Each row below is a small network's average activation on inputs in which a field has the value named, seen along a few directions.
Related values have similar rows: they may be neighbours, one step apart, or belong to one group.
Strong random noise was added to every row along 2 fixed directions; ignore it. To show where, here is one row again and again, with new noise each time:
[ 115  -15  -28  -61   72  394  500  -90  -24  158  375 -127]
[ 263  -57 -144 -157   51  324  416  -97   38  -62  672  -41]
[ -91   26  276  121  404 -113   70   -8 -227    8   33  -64]
[ -45    7  294  110  512 -359 -160   17 -251 -229  150   30]


Values of S:
s14: [  53  199  152   35  237 -631 -354 -438 -216 -326  168  242]
s5: [ 216   61 -109   26 -248   14  -55  125  -34 -149 -205  124]
s8: [ 213   22 -204 -244 -199 -183 -439   12  111 -683  191  250]
s12: [  11 -137  -53  -18  163 -102 -273  361  206 -106  253   67]
s11: [-261  104  217  284   16  286  403  -15 -106   82 -359  -12]
s1: [  89  123  -12 -151 -403  174    9  -58   65  167 -368 -108]
s7: [ 141   51 -354 -141 -469  584  466 -466   85  522   -2 -176]
s13: [  62  -34  101  112  -87  -44  -95  217 -129 -365   48  140]
s2: [-306  -89 -171   40 -185  344 -108  436  223  288 -222  -58]
s4: [-259  -19  287  337  371  -13   65  124  -69  357 -373 -202]
s3: [ -81  -10   97 -126  -38 -325 -204 -192  -28  117 -452   89]
s9: [-350   60 -130   14 -312  -47 -216  123  237  457 -803 -204]
s6: [-212 -186 -133  132 -143  460  112  316  138  526 -221 -230]
s10: [  66  -60  171   58  483 -614 -189   44 -175 -485  431  144]
s15: [ 247  -24  -33 -247   57 -614 -354 -342    2 -484  489  221]
S is arranged as a line.
List every value one step from s3, in the order listed. -> s1, s7
List every value one step from s13, in the order listed. -> s5, s11
List every value one step from s4, in the order listed. -> s12, s10
List every value one step from s14, in the order listed. -> s15
